These are the activations of a small neural network, seen along a few directions. Each row is one input.
In each table, some parts of the input vary, and every possible input appears once, in random order.
Descriptions start from the smaller parts, as in this example, which fits no table here: ring(5) and (point or ring(11) or (values(3) and line(6))).
Shared parts are said once, and a part with two or three values counts as separate values.
(in the rows, 128 means zero)

A family of inputs:
R1: [ 71 132  48 195 145 125 101 137  92 175 140  64]
R2: [136 146 156  53 131 130 190 147 132 104 101 115]
R3: [193 124 177 100  89 129 102  70 202 110 114 220]
R4: [ 69 144  50 189 170 129  98 125  95 173 157  56]
R5: [ 82 106  87 233 160 118  89 163  75 153 149  86]
R6: [144 149 136  30 138 169 194 171  85 104  93 144]
R7: [174 151 166  74  60 118 130  57 190 131 110 173]
R8: [ 50 119  68 202 140 125 110 147  88 184 142  70]
R9: [ 69  92  94 237 147 122  93 163  81 145 146  81]
R10: [100 121  69 216 195 126  77 137  88 148 162  83]
R11: [ 49 109  65 212 121 131 114 154  93 174 129  64]
R12: [166 119 179  86 129 116 155 129 156  84 136 160]
R13: [ 90 118  81 221 178 119  82 156  77 155 157  85]
R14: [153 132 178  78 161 137 176 170 126  80 116 144]
R15: [179 124 188  95  93 115 113  74 191  99 132 205]
R16: [166 145 168  64  83 127 150  99 175 133 124 146]
R17: [175 140 156  71  60 121 114  50 208 137  96 198]
R18: [161 130 150  52 155 165 171 192  77  61 101 164]
R19: [161 143 159  63  96 119 168 114 157 119 117 131]
R20: [171 118 186  87 110 119 133 104 175  90 138 172]
Changing only one part turns R20 into R16. The same change can be made to R14. Which row results?
> R2
What do these inputs look like to the network?
> values(2) and (line(4) or line(6))
Which other rows does R1 become when the values(2) part takes its other values? List them by row number.
> R13

A family of inputs:
R21: [142 141 177  70  86 151 184 172 137  91  78 163]
R22: [ 84  89 119 205 141 122  89 141 115 119 165 114]
R23: [113  86 132 216 145 102  94 149 110 137 153 102]
R24: [166  96 167 121 135 125 108  89 142 107 143 179]
R25: [140 137 175  65  96 142 181 155 123  89  80 165]
R26: [157  99 178 133  86 128 128 111 159  94  99 198]
R27: [ 59 121  88 157 112 126 118 108 131 169 152  76]
R28: [126 112  93 210 154 136  73 144  92 143 128 135]
R29: [127 102 124 220 162 113  89 154 107 158 130 116]
R30: [179 119 161 131 155 128 102  90 141 105 171 161]
R31: [ 78 135 107 174 120 108 133 113 134 183 138  68]
R32: [142 137 136  77  82 117 133  92 170 161 118 157]
R33: [164 172 125  91 118 119 127  78 161 153 164 125]
R34: [169 183 102  85 142  94 108  84 190 122 146 101]
R35: [168 165 132  59 193 123 147 139 141  68 134 108]
R36: [189 128 133 129 178 102  90  97 172  73 158 139]
R37: [138 140 147  87  51 125 143  96 174 147  91 158]
R38: [ 93 103  90 203 143 142  77 132 101 117 148 137]
R39: [109 130  85 135 163 154 135 173  54 130 108  92]
R40: [ 94 157  63 168 127 138 113 110 113 186 114  99]
R41: [163 167 158  63 166 139 157 145 113 104 155 134]
R42: [159  92 186 131  74 141 121 123 168 100  93 188]
R43: [155 100 172 122 118 117 113 107 155 109 122 196]
R44: [145 138 167  52 145 140 161 134 108 101 119 145]
R45: [ 67 154  58 159 116 136 106 118 125 171 142 107]
R46: [147 145 135  81 100 121 130  77 163 157 137 142]
R47: [ 78 129  75 129 154 152 138 174  66 109 133 107]
R48: [117 126 106 152 168 129 163 191  76 145 118  81]
R49: [ 69 104 108 130 153 145 151 172  81 111 146  77]
R50: [ 91 113 123 147 160 125 167 177  81 124 132  68]
R51: [103 141  94 175 131 116 120 123 124 206 118  78]
R52: [150 130 159  55 119 129 176 151 115  97 106 159]
R53: [144 133 149  92  32 136 149 102 182 140  86 146]
Changing only one part turns R26 into R37. The same change can be made to R30. Which row results?
> R33
What do these inputs look like to the network?
> values(3) and (ring(5) or line(6))
List by row number the other rows that have the values(3) part in common with R35.
> R21, R25, R39, R41, R44, R47, R48, R49, R50, R52
Which other rows does R36 become when the values(3) part takes its other values? List them by row number.
> R34, R35

A family of inputs:
R54: [111 118 107 163 111 145 113 106 106 193  93 104]
R55: [ 99 175  96 112 157 139 127 145 113 157 128  81]
R56: [123 123  83 207 115  95  63  55 179 139 175 106]
R57: [156 146 167  55  77 130 126 105 160 112 110 194]
R58: [132 146  65 146 151 140 106  90 124 169 132  96]
R59: [201 122 181  74 119 130 170 108 178 101 126 158]
R60: [ 89 120 126 113 107 120 175 181  88 141 141  92]
R61: [ 95 144 101  91 159 114 162 157 100 124 165  79]
R62: [101 103 143 145 134 143 130 188  79 109 106 103]
R63: [203 126 200  73 142 102 159 115 176  97 112 146]
R64: [128 107 109 175 208 131  96 144  88  90 159 150]
R65: [166 137 174  76 101 138 160  91 169  99 123 188]
R66: [ 97 100 132 222  80 102  63  92 169 178 152 121]
R67: [114  81 136 200 164 139 117 155  79  97 118 162]
R68: [144 145 143  52  71 136 120 111 172 113  98 201]
R69: [120 129 106 124 173 130 120 169  83  99 145  94]
R70: [ 96 151 106 147 107 142 167 164 110 158  94 102]
What do these inputs look like to the network?
> line(5) or (values(2) and line(6))
Which other rows does R67 become when the values(2) part takes its other values? List them by row number.
> R64
Start at R63 and move only the line(5) part, one step at a time. The first step leads to R59. Which rows follow, in order?
> R65, R57, R68

A family of inputs:
R71: [140 133 147  67 131 142 158 152 132  88 117 137]
R72: [ 62 115  83 188 152 129 127 187  78 128 144  71]
R73: [151 149 146 100  89 127 138  95 185 153 114 132]
R74: [163 116 171  85 147 139 163 174 104  89 102 168]
R75: [ 64 146  52 172 153 142 109 146  76 171 144  64]
R76: [169 124 159 141 113 103  85  56 193 114 156 175]
R77: [139 145 136  65 100 140 156 120 144 128 126 132]
R78: [ 86  95 108 197 184 131 134 195  54 121 149  74]
R79: [167 112 161 147  85 115  80  76 193 127 127 204]
R80: [166 130 170  75 172 126 164 159 112  79 129 137]
R81: [139 143 148  65 147 127 163 139 128  85 131 135]
R82: [ 66 121  87 211 118 114 110 119 126 198 138  69]
R83: [146 142 148 100  78 124 139  97 173 154  94 156]
R84: [ 84 133  53 201 144 120  98 111 104 203 128  65]
R85: [175 117 161 144  95 117  79  70 203 120 148 180]
R86: [ 92  77 101 246 132 102  56  93 131 161 164 113]
R87: [155 156 142  96 102 109 143  85 177 145 122 127]
R88: [165 120 171  84 157 146 165 157 112  83 123 145]
R89: [100 121  85 191 210 147 120 192  48 130 146  80]
R90: [ 56 127  79 182 126 127 122 157  91 168 148  63]
R91: [141 134 152  68 123 138 157 154 120  85 103 149]
R92: [163 124 173  89 149 143 165 164 101  81 107 155]
R93: [150 146 148  99  81 124 136  95 168 146  95 140]
R94: [138 128 145  70 121 136 160 161 121  96  99 163]
R95: [ 78 130  55 177 182 136 113 179  59 132 136  70]
R96: [101 102  80 238 161 121  42  86 127 167 162 120]
R97: [139 151 137  56 117 124 157 113 140 119 135 126]
R98: [139 147 139  68  92 137 157 122 129 124 112 141]
R99: [170 116 162 149  89 119  85  63 182 116 132 190]
R100: [134 141 137  68  90 138 159 126 131 133 109 155]
Changing only one part turns R87 into R81. The same change can be made to R84. Which row results?
> R95
What do these inputs look like to the network?
> line(5) and (values(2) or line(4))
Which other rows does R84 become when the values(2) part takes its other values? List them by row number.
> R82
Which other rows does R97 become when the line(4) part takes its other values? List them by row number.
> R77, R98, R100
